A small network was trained on invented records. Each row is its activation on one of them, seen along a few directions.
Each row is followed by the record's values for the fields LUM, VES, KEB, BISUM, ZED, PUFE.
A field that a record lacks is left out.
The largest differences between rows may come from other fields.
(in the rows, 500 means zero)
Strong random noise was added to every row along 2 fixed directions; ignore it. To show where, here is one row again and again, with new noise each time:
566	448	500	450	582	532	562	397	412	623	468	599	498	587	508	311	457	577	624	553	685
587	437	515	465	508	598	445	489	478	555	507	615	555	572	559	332	439	623	594	491	703
613	409	518	443	473	593	448	521	482	549	523	641	535	568	548	272	425	545	592	493	747
565	437	488	418	626	465	679	332	352	684	443	604	427	599	450	245	464	474	652	614	701

493	425	533	493	366	565	438	622	491	401	553	545	563	494	425	362	482	335	453	389	582 -> LUM=gosem VES=valom KEB=seza BISUM=lat ZED=kofa PUFE=duv
478	478	503	459	534	415	674	384	354	582	463	557	461	494	376	338	550	359	553	527	511 -> LUM=kuro KEB=seza BISUM=lat ZED=zab PUFE=duv
545	517	524	431	607	448	558	478	317	571	505	504	469	495	439	360	503	342	583	484	599 -> LUM=kuro KEB=seza BISUM=lat ZED=zeluz PUFE=gasir
471	545	503	572	496	544	403	492	547	429	496	441	620	431	544	656	511	776	494	448	380 -> LUM=kuro KEB=forit BISUM=div ZED=zeluz PUFE=duv
426	505	464	487	489	420	590	448	397	561	425	496	474	461	379	485	565	403	498	470	452 -> LUM=zoz PUFE=duv
432	530	470	479	493	476	526	472	385	542	456	528	566	486	438	427	571	496	523	405	521 -> LUM=zoz PUFE=gasir
495	526	522	583	422	584	277	667	572	377	506	450	567	479	586	620	488	565	428	397	472 -> LUM=gosem VES=tozan KEB=forit BISUM=nam ZED=kofa PUFE=duv
496	469	499	486	470	503	505	533	507	477	520	508	533	466	495	466	479	556	502	480	511 -> LUM=kuro KEB=seza BISUM=div ZED=zeluz PUFE=duv
459	469	469	547	406	503	425	536	592	422	525	470	480	455	552	587	516	574	453	528	438 -> LUM=kuro KEB=forit BISUM=nam ZED=zab PUFE=duv
447	541	477	518	465	549	430	508	585	468	476	520	585	472	519	630	545	662	453	422	387 -> LUM=zoz PUFE=kivom
533	492	477	473	523	398	637	448	455	574	497	488	424	509	449	418	469	388	560	598	562 -> LUM=kuro KEB=forit BISUM=laru ZED=zeluz PUFE=duv
420	488	459	462	504	371	652	417	371	583	409	542	487	482	360	416	576	392	497	479	470 -> LUM=zoz PUFE=duv
456	544	491	500	459	542	401	523	550	461	489	502	594	482	522	606	522	642	443	382	417 -> LUM=zoz PUFE=kivom
538	448	586	516	303	640	192	797	621	359	580	534	588	401	557	506	456	502	433	352	574 -> LUM=kuro KEB=forit BISUM=zoti ZED=zeluz PUFE=duv
549	476	483	475	516	517	516	491	478	495	493	504	520	539	517	391	450	555	528	517	546 -> LUM=gosem VES=tozan KEB=seza BISUM=laru ZED=zeluz PUFE=duv
577	455	484	482	418	485	483	547	637	477	582	496	353	482	567	529	460	333	482	620	537 -> LUM=kuro KEB=forit BISUM=nam ZED=zab PUFE=kivom
522	475	480	546	444	489	517	536	589	502	540	475	428	511	534	566	491	491	505	574	505 -> LUM=kuro KEB=forit BISUM=laru ZED=kofa PUFE=duv
588	439	560	394	439	506	500	628	426	507	540	576	462	481	442	244	475	242	567	475	721 -> LUM=kuro KEB=seza BISUM=zoti ZED=zeluz PUFE=gasir
431	518	500	490	577	496	533	418	309	538	437	524	555	525	449	455	517	516	491	454	479 -> LUM=gosem VES=tozan KEB=seza BISUM=lat ZED=zab PUFE=duv
584	427	454	450	525	409	693	396	401	600	542	573	381	554	419	232	456	316	545	596	647 -> LUM=gosem VES=tozan KEB=forit BISUM=div ZED=kofa PUFE=gasir
449	483	476	544	578	445	705	366	426	573	447	525	453	506	400	453	521	456	499	565	462 -> LUM=gosem VES=valom KEB=forit BISUM=lat ZED=kofa PUFE=duv
601	391	484	411	452	428	691	465	468	572	555	556	393	571	465	283	445	335	566	609	639 -> LUM=kuro KEB=seza BISUM=div ZED=kofa PUFE=duv
455	499	448	520	528	380	618	415	479	547	471	456	394	496	478	568	536	445	494	629	437 -> LUM=kuro KEB=forit BISUM=nam ZED=zab PUFE=duv
642	604	596	432	628	641	281	600	426	613	548	417	518	577	618	413	379	435	621	481	608 -> LUM=gosem VES=valom KEB=forit BISUM=zoti ZED=kofa PUFE=kivom
365	554	485	556	577	435	551	349	449	517	448	423	561	493	494	659	588	691	480	531	342 -> LUM=kuro KEB=seza BISUM=laru ZED=zab PUFE=duv
594	586	538	454	614	548	509	475	440	591	495	409	397	592	575	455	425	461	595	603	525 -> LUM=gosem VES=tozan KEB=seza BISUM=laru ZED=kofa PUFE=kivom
495	505	525	499	431	503	422	571	462	520	519	520	559	477	478	470	508	432	491	440	543 -> LUM=kuro KEB=forit BISUM=lat ZED=zab PUFE=duv
470	444	506	590	409	599	302	677	631	355	544	525	488	459	597	617	493	529	458	430	473 -> LUM=gosem VES=valom KEB=seza BISUM=nam ZED=kofa PUFE=duv
592	530	486	515	639	567	578	341	592	625	507	493	492	613	640	505	412	792	615	640	555 -> LUM=gosem VES=valom KEB=forit BISUM=div ZED=kofa PUFE=selu
448	576	496	455	655	436	639	342	401	625	455	498	489	550	455	506	529	537	558	573	455 -> LUM=kuro KEB=seza BISUM=lat ZED=zab PUFE=kivom
528	594	549	449	679	514	539	414	427	627	500	439	463	559	503	518	469	518	609	592	479 -> LUM=kuro KEB=seza BISUM=zoti ZED=kofa PUFE=kivom
356	567	442	547	640	373	626	351	416	513	413	406	459	512	444	656	570	633	526	543	326 -> LUM=kuro KEB=seza BISUM=nam ZED=zeluz PUFE=duv
429	496	507	462	493	441	556	499	369	500	486	531	535	487	398	433	564	413	468	455	469 -> LUM=kuro KEB=seza BISUM=lat ZED=zab PUFE=duv
529	559	479	513	534	538	412	553	556	475	564	404	444	482	575	625	471	492	504	529	475 -> LUM=kuro KEB=forit BISUM=nam ZED=zeluz PUFE=selu
560	433	510	520	371	585	304	693	604	355	563	504	557	484	599	493	443	472	466	410	544 -> LUM=gosem VES=valom KEB=seza BISUM=nam ZED=zeluz PUFE=duv

Which values does each new row have?
445	553	516	569	531	565	364	582	639	422	566	379	428	485	602	759	536	585	459	494	394 -> LUM=kuro KEB=seza BISUM=nam ZED=kofa PUFE=selu
584	389	503	466	410	545	425	570	525	468	541	560	539	488	528	339	395	471	502	454	623 -> LUM=gosem VES=valom KEB=forit BISUM=div ZED=zeluz PUFE=duv
490	423	455	513	404	430	586	474	599	438	492	574	434	468	510	485	534	476	489	608	470 -> LUM=kuro KEB=seza BISUM=nam ZED=zab PUFE=duv
494	461	509	486	441	496	467	626	631	429	538	505	397	500	559	552	495	429	456	548	486 -> LUM=kuro KEB=seza BISUM=nam ZED=kofa PUFE=kivom
492	425	507	421	452	404	642	470	389	557	492	587	466	495	384	289	526	300	513	507	566 -> LUM=kuro KEB=seza BISUM=lat ZED=zab PUFE=duv
531	530	511	554	481	587	325	591	694	382	563	441	560	519	651	708	464	694	498	474	415 -> LUM=kuro KEB=seza BISUM=nam ZED=zeluz PUFE=kivom
549	532	507	449	537	565	487	505	535	514	547	481	502	491	550	465	445	567	556	523	566 -> LUM=kuro KEB=seza BISUM=div ZED=zeluz PUFE=selu
472	504	472	499	570	436	689	346	462	608	499	485	457	565	481	470	503	596	588	625	467 -> LUM=kuro KEB=seza BISUM=div ZED=kofa PUFE=duv
548	519	473	476	561	453	541	493	522	520	558	445	378	504	517	523	476	368	529	583	521 -> LUM=kuro KEB=forit BISUM=nam ZED=zeluz PUFE=selu
496	549	568	555	542	577	383	547	534	470	465	421	568	471	555	698	555	658	525	471	427 -> LUM=kuro KEB=seza BISUM=zoti ZED=zeluz PUFE=duv
460	490	450	483	526	365	644	442	445	516	460	510	418	500	429	434	512	391	551	572	482 -> LUM=kuro KEB=seza BISUM=nam ZED=zeluz PUFE=duv
412	601	446	574	629	464	552	371	460	513	443	405	544	519	530	671	557	730	566	523	397 -> LUM=kuro KEB=seza BISUM=nam ZED=zeluz PUFE=gasir
483	507	497	455	591	377	642	473	472	526	483	454	298	523	446	536	540	249	515	629	460 -> LUM=kuro KEB=seza BISUM=nam ZED=kofa PUFE=kivom
495	437	477	583	335	524	428	574	703	365	539	537	517	452	607	628	516	622	417	512	442 -> LUM=kuro KEB=forit BISUM=nam ZED=zab PUFE=duv
518	552	547	473	580	503	537	554	480	551	519	485	407	458	475	531	492	346	499	572	491 -> LUM=kuro KEB=forit BISUM=zoti ZED=zeluz PUFE=kivom
496	430	456	457	463	372	626	503	490	488	488	536	378	483	426	413	500	311	525	586	521 -> LUM=kuro KEB=seza BISUM=nam ZED=zeluz PUFE=duv
522	384	494	487	360	435	549	541	530	401	489	637	558	438	406	327	513	391	404	409	601 -> LUM=gosem VES=tozan KEB=forit BISUM=lat ZED=zeluz PUFE=duv
